A small network was shown many inputs. Here are its activations along a few directions, one row for each input.
Each table varies a few parts of the input and shows all the possible inputs, shuffled.
A made-up example of a description, with smaller parts first: line(4) and (point or ring(11) or (values(3) and ring(5))).
Shared parts are said once, and a part with two or three values counts as separate values.
In the rows, zero is written as 128.

Other details of the inputs shift rows strongly along two fixed directions, in all tables alike. That doesn't count.

Table:
r1: [187 131 140 175 173 112 112 121  81 145 167 169 130 106  66]
r2: [145 123 132 120 151  99  89 173 192 121  95 166 147 130 156]
r3: [144 103 116 160 152 126 121 110 100 161 160 120 159 105  90]
r4: [154 135 134 167 166 139 101 144 138 125 123 165 152  76 100]
r5: [158 159 148 113 181 117  64 212 212 103  80 196 174  80 151]
r6: [110  84 105 168  56 135 177  93  94 101 182  72  67 163 142]
r7: [ 95 122 124 116  80 139 161 110 111 104 122  93  92 171 147]
r8: [129 173 149 107 156 131 104 188 173 104  97 167 144 107 146]
r9: [106 117 128  81  69 129 129 186 204  56 131 100 100 167 232]
r10: [143 156 140 171 169 149 135 110  66 149 121 155 152 102  61]
r11: [113 113 117  98  58 113 146 170 185  73 136  91  83 165 206]
r12: [116 133 134 132  65 157 183  85  45  90 183  79  57 158 109]
r13: [137 140 144 133 191 137 106 117 117 159  85 166 174 124  96]
r14: [130  88 105 184  84 129 177  84  78 130 181  83  83 147 109]
r15: [144 118 115 183 178 134 125  67  73 184 115 158 149 116  55]
r16: [ 98 121 117 122  83 147 176  95  61 129 168  64 114 159 117]
r17: [141 147 139 132 169  96 115 129 136 175 111 160 159 124 105]
r18: [143 119 117 163 181 130 122  73  65 200 128 146 165  94  58]
r19: [138 128 119 159 159 125 125  71  95 186 116 144 155 106  73]
r20: [167 118 125 180 162  88 123 110 101 183 148 152 159 119  83]
r21: [121 123 117 153  69 167 180  61  36 102 196  80  54 140  95]
r22: [ 84 121 124  86  59 139 168 119 109 105 140  66  94 158 169]
r23: [106  83 105 147  49 132 182  97  83 114 200  53  78 146 149]
r24: [121 138 125  94 150 134  95 135 188 130  60 154 145 109 142]
r25: [138 120 119 175 173 152 132  71  70 171 128 145 150 120  72]
r26: [125 125 137  92  78 143 116 154 175  55 144 112  76 119 175]
r27: [130 159 146  64 193 108  68 194 206 145  74 173 194 107 150]
r28: [117 164 154  53 102 131 110 186 192  62 116 135  88 137 188]
r29: [102 112 122  67  54 111 133 184 192  75 141  84  99 150 228]
r30: [152 133 133 176 192 105 125 110  87 185 124 172 151 136  68]
r31: [133 127 137  93 145 105  74 161 229 128  75 159 162  94 165]
r32: [129  96 102 169  78 122 184 104  49 133 224  62 105 162 117]
r33: [ 86 140 137  63  78 137 139 179 195  66 117 101  95 177 226]
r34: [156 148 126 195 194 155 119  88  62 170 123 173 163  74  38]
r35: [141 123 141 108 183 128  64 168 218 122  72 179 175  97 156]
r36: [ 86 132 129  62  67 119 150 167 166  93 137  84  94 160 208]
r37: [ 89 110  99 120  60 161 177  85  76 116 178  50  96 150 137]
r38: [158 133 128 182 187 104 141 102  72 193 134 159 146 134  56]
r39: [125 152 146  89 160 113  92 137 177 152  59 162 172 113 130]
r40: [122 153 146  67 166 120  81 168 212 125  30 171 164 117 152]
Each input here is: ring(5) and (values(2) or line(6)).
The inputs of r27 and r32 match in every part but the ring(5) part. If r28 is changed in the same way as r27 into r32, which row does it become?
Answer: r1
The inputs of r35 and r13 match in every part but the ring(5) part. If r4 is changed in the same way as r35 into r13, which row does it become?
Answer: r10
Change only the ring(5) part in r40. List by row number the other rows that result.
Answer: r11, r14, r24, r38
Change only the line(6) part in r24. List by row number the other rows that result.
Answer: r15, r18, r19, r25, r37

Table:
r41: [125 136 131 133  88 140 154 143 107  88 167 104  92 137 140]
r42: [121 137 130 132  91 143 149 147 129  80 154 112  87 141 154]
r43: [167 137 136 188 171 126 126 114  79 147 143 164 136 109  64]
r44: [136 113 122 143 157 102 124 124 128 170 127 138 155 141 120]
r45: [133 143 134 119 197 126  92 118 131 184  74 167 196  95  88]
r46: [115 101 115 130  87 109 157 119 123 130 148  90 109 170 154]
r47: [137 132 138  84 153 113  65 202 245  99  83 169 157 102 189]
r48: [155 128 141 103 174 104  58 188 227 118  75 184 171  93 157]
r49: [158 148 140 159 199 137 108  88  76 176 113 178 156  92  43]
r50: [111 134 123 116 134 133 130 102 123 156 101 124 143 122 115]
r51: [129 140 133 136 135 154 140 101  74 129 143 124 122 121  91]
r52: [133 104 116 154 127 104 154 106  82 169 165 104 138 152 108]
r53: [140 112 120 152 148  97 135 107 105 180 141 130 145 140 103]
r54: [ 94 119 116 117  83 144 160  97 112 122 121  87 109 151 141]
r55: [105 136 128 117  94 163 152 110 104  94 142 103  88 143 137]
r56: [135 137 135 143 144 150 131  97  87 130 123 140 122 121  87]
r57: [126 121 128  98 100 114 108 171 197  92 127 124 115 122 185]
r58: [125 137 129 136  86 136 155 134 113  90 162 109  82 137 139]
r59: [127 109 120 127  85 122 140 149 137  98 170  96 106 136 163]
r60: [ 86 137 125  73 106 144 121 141 182 109  81 113 132 136 180]
The inputs of r57 and r59 match in every part but one. If r49 is changed in the same way as r57 into r59, which row does it become?
Answer: r51
What do these inputs look like to the network?
Answer: values(4) and ring(5)
Change only the values(4) part in r43. List by row number the other rows that result.
Answer: r41, r42, r58
Change only the values(4) part in r45. List by row number the other rows that result.
Answer: r50, r54, r60

Table:
r61: [ 92 117 124 105  69 146 150 117 154  94 128  90  97 146 181]
r62: [143 146 150 123 183 126  97 120 125 152  87 174 159 115  94]
r63: [141 135 142 143 173 123 125  96  82 176 127 151 155 124  81]
r64: [112 121 129 151  93 142 177  80  60 130 167  93  90 166 115]
r65: [110 108 118  94  75 122 143 166 151  92 150  85 106 148 185]
r66: [103 147 132  62 132 126  88 188 243  94  40 154 134 124 195]
r67: [160 126 134 176 175 110 126 124  85 164 132 156 167 134  86]
r68: [147 117 126 181 177 125 128  70  68 197 140 145 164 103  60]
r69: [166 123 141 156 189 110  80 147 166 151 110 181 171  90  98]
r70: [117 116 110 140  92 155 166  97  86 106 155  90  80 159 119]
r71: [118 131 120 153 103 122 177  91  65 152 159  97 110 157 101]
r72: [171 131 132 149 194 106  80 146 159 150 104 200 145 102 112]
r73: [ 97 151 131  71 137 154  93 195 220  78  79 147 137 123 200]
r74: [121 142 149  63 121 115  88 210 236  76  77 148 142 138 210]
r75: [100 135 132  92  69 143 151 125 130  80 129  92  84 166 161]
r76: [155 113 129 157 164 105 119 134 106 163 158 140 143 110  88]
r77: [120 112 122 154 113 146 158  85  68 127 144 110  94 145 101]
r78: [ 93 120 114 113  77 142 163 129 144  95 127  89  80 162 175]
r79: [168 121 124 170 162 112 103 113 127 153 140 170 139 105 102]
r80: [147 123 129 112 180 105  86 171 159 152  95 160 186 107 131]
r81: [106 111 109 143  81 137 171  88  94 132 165  76 102 146 133]
r82: [113 113 106 163  76 135 173  87  90 129 151  89 100 147 118]
r83: [128 134 141 106 175 133  89 141 171 134  69 171 149 112 135]
r84: [142 126 128 135 157 132 106  98 109 153 114 142 155 104  84]
r85: [ 88 123 111  92  67 130 160 134 137 109 135  77  93 151 170]
r86: [ 85 132 117  98  73 166 142 149 166  70 140  89 106 142 196]
r87: [165 111 123 194 167 112 132 115  90 152 159 154 122 121  77]
r88: [141 155 142  90 171 128  93 143 155 138  91 159 161 118 115]
r89: [146 133 133 132 184 132  94 122 131 146  81 173 150 109  89]
r90: [129 148 148 116 170 121 105 133 152 149  87 166 156 123 125]
r91: [131 129 142  82 133 112  74 191 235  97  97 145 150 101 182]
r92: [118 115 107 130  93 146 168  91  64 130 176  77  94 148 105]
r93: [141 123 131 137 172 127 117  98  79 175 123 145 151 106  72]
r94: [110 156 149  37 123 127  86 176 213  88  64 142 139 128 181]
r95: [166 126 134 173 188 103 121 123  76 181 136 158 183 124  73]
r96: [ 86 135 126  81  59 132 165 139 150  93 137  76  89 170 191]
r97: [120 129 133 100  76 112 144 163 160  81 162 100  89 153 180]
r98: [163 128 129 135 167 105  82 137 163 148 123 173 153  93 125]
r99: [125  95 112 170  84 132 175 118  81 107 176  88  85 164 134]
r100: [132 132 140 102 173 129  80 128 168 151  82 163 174  93 127]
r101: [ 92 137 122 104  54 129 167 135 142  89 127  86  83 172 175]
r102: [152 127 122 147 170 137 110  92  98 164 128 143 160 104  70]
r103: [161 143 135 170 171 136 112 111  85 154 134 158 159  69  63]
r104: [137 102 120 179 109 126 160 119  91 119 178 107  87 148 111]
r105: [108 133 115 171  95 158 190  96  43 122 200  84  96 166 112]
r106: [146 138 137 101 194 119  77 135 142 164  79 174 175  92  91]
r107: [ 99 109 114 129  82 136 178  94  76 136 171  75  91 151 133]
r108: [109 106 120 109  58 135 143 155 171  69 141  87 100 151 198]
r109: [117 110 110 168  96 140 173  77  81 141 162  91 104 146 112]
r110: [153 134 143 128 166 104 104 157 140 145 117 157 169 122 121]
r111: [152 134 141 161 180 123 129  81  51 184 134 153 155 119  49]
r112: [133 148 150  77 135 106  83 202 234  83  93 163 131 125 189]
r113: [117 129 119 139  75 148 175 119  64 104 183  81  81 121 119]
r114: [150 145 136 159 163 143 119 134 105 126 116 164 129  91  89]
r115: [165 109 123 191 181 117 114 110  93 172 127 159 181 110  77]
r116: [108 156 137  58 159 144  62 195 239 101  69 160 181  91 191]
r117: [140 108 108 154  97 114 158 106  78 137 198 102  85 140 122]
r118: [ 80 135 115  75  80 155 144 165 154  83 148  82 106 142 194]
r119: [133  96 111 183  70 128 177  96  80 107 208  83  75 149 121]
r120: [ 93 140 125 102  70 130 160 135 146  96 122  94  91 167 173]
r121: [ 89 138 129  91  70 134 160 140 157  90 125  90  88 170 189]
r122: [135 154 133 144 183 137 120 130  97 161 137 154 171 117  92]
r123: [165 131 136 125 199  95  77 167 168 158 113 181 170  86 107]
r124: [118 111 124 146 100 148 151  79  84 124 145 103 107 135 110]
r125: [148 146 135 135 168 135 118 111 106 147 117 153 144 129  84]
r126: [144 142 136 149 136 146 118 129 120 114 122 147 133  86 105]
r127: [143 173 157  94 164 128  87 178 169 113  84 175 158  83 129]
r128: [166 111 127 174 179 110 106 120 106 173 137 154 179 100  82]
r129: [139 127 119 157 154 116 121 102 111 173 113 143 161 106  84]
r130: [142 120 129 148 183 125 120  92  74 190 129 149 158 107  69]
r131: [148 123 122 161 105 110 158 103  74 137 194 116  92 151 114]
r132: [ 95 137 122  98  61 124 164 135 135 102 131  85  95 164 167]
r133: [145 128 121 165 175 117 117  94 103 188 114 151 170 100  71]
r134: [ 89 117 109 100  66 134 172 123 120 113 154  67  86 158 168]
r135: [129 106 113 178  98 148 169  57  43 137 171  93 100 141  77]
r136: [135 112 127 171  88 116 180 107  60 127 211  84  88 160 106]
r137: [106 136 142  51 120 136  80 158 214  94  68 136 144 106 183]
r138: [ 87 125 111  82  58 126 154 146 154  99 124  79  93 150 181]
r139: [136 115 130 172  96 119 169 116  81 119 192  99  89 160 113]
r140: [129 137 139 135 153 120 135 106  99 165 127 139 145 131 103]
r141: [139 122 121 162  85 118 167 105  82 116 193 108  73 164 132]
r142: [145 129 123 171 175 122 117  96 113 179 103 161 165 105  75]
r143: [ 89 120 124 100  78 144 152 132 154  89 119  97  84 156 184]
r144: [132 124 132 101 150 119  89 188 201 104  73 158 154 127 175]
r145: [139 130 120 161 165 119 124 116 116 162  95 159 143 120  87]
r146: [111 123 130  63 103 121  88 196 233  80  83 122 155 123 219]
r147: [ 97 156 141  83  48 153 152 169 156  42 134  94  70 140 194]
r148: [142 140 134 103 170 140  79 135 179 129  75 166 165  99 120]
r149: [171 122 133 161 189 101  88 134 142 163 132 173 169  85  88]
r150: [105 137 144  55 129 140  76 166 238  92  54 151 147 110 197]
What do these inputs look like to the network?
Answer: ring(6) and (values(2) or line(5) or line(8))
The inputs of r110 and r74 match in every part but the ring(6) part. If r63 is changed in the same way as r110 into r74, which row does it become?
Answer: r64
The inputs of r97 and r87 match in every part but the ring(6) part. If r122 is changed in the same way as r97 into r87, which row does it become?
Answer: r73
The inputs of r140 and r107 match in every part but the ring(6) part. If r71 is changed in the same way as r140 into r107, which row does it become?
Answer: r85
A walk changes only the line(8) part. It starts at r102 and steps to r84. List the rest of the walk in order.
Answer: r137, r100, r68, r81, r133, r129
A walk changes only the ring(6) part. It starts at r67 and steps to r144. List the rest of the walk in order.
Answer: r115, r146, r80, r95
A walk changes only the line(5) part. It starts at r98 and steps to r149. List the rest of the walk in order.
Answer: r91, r128, r146
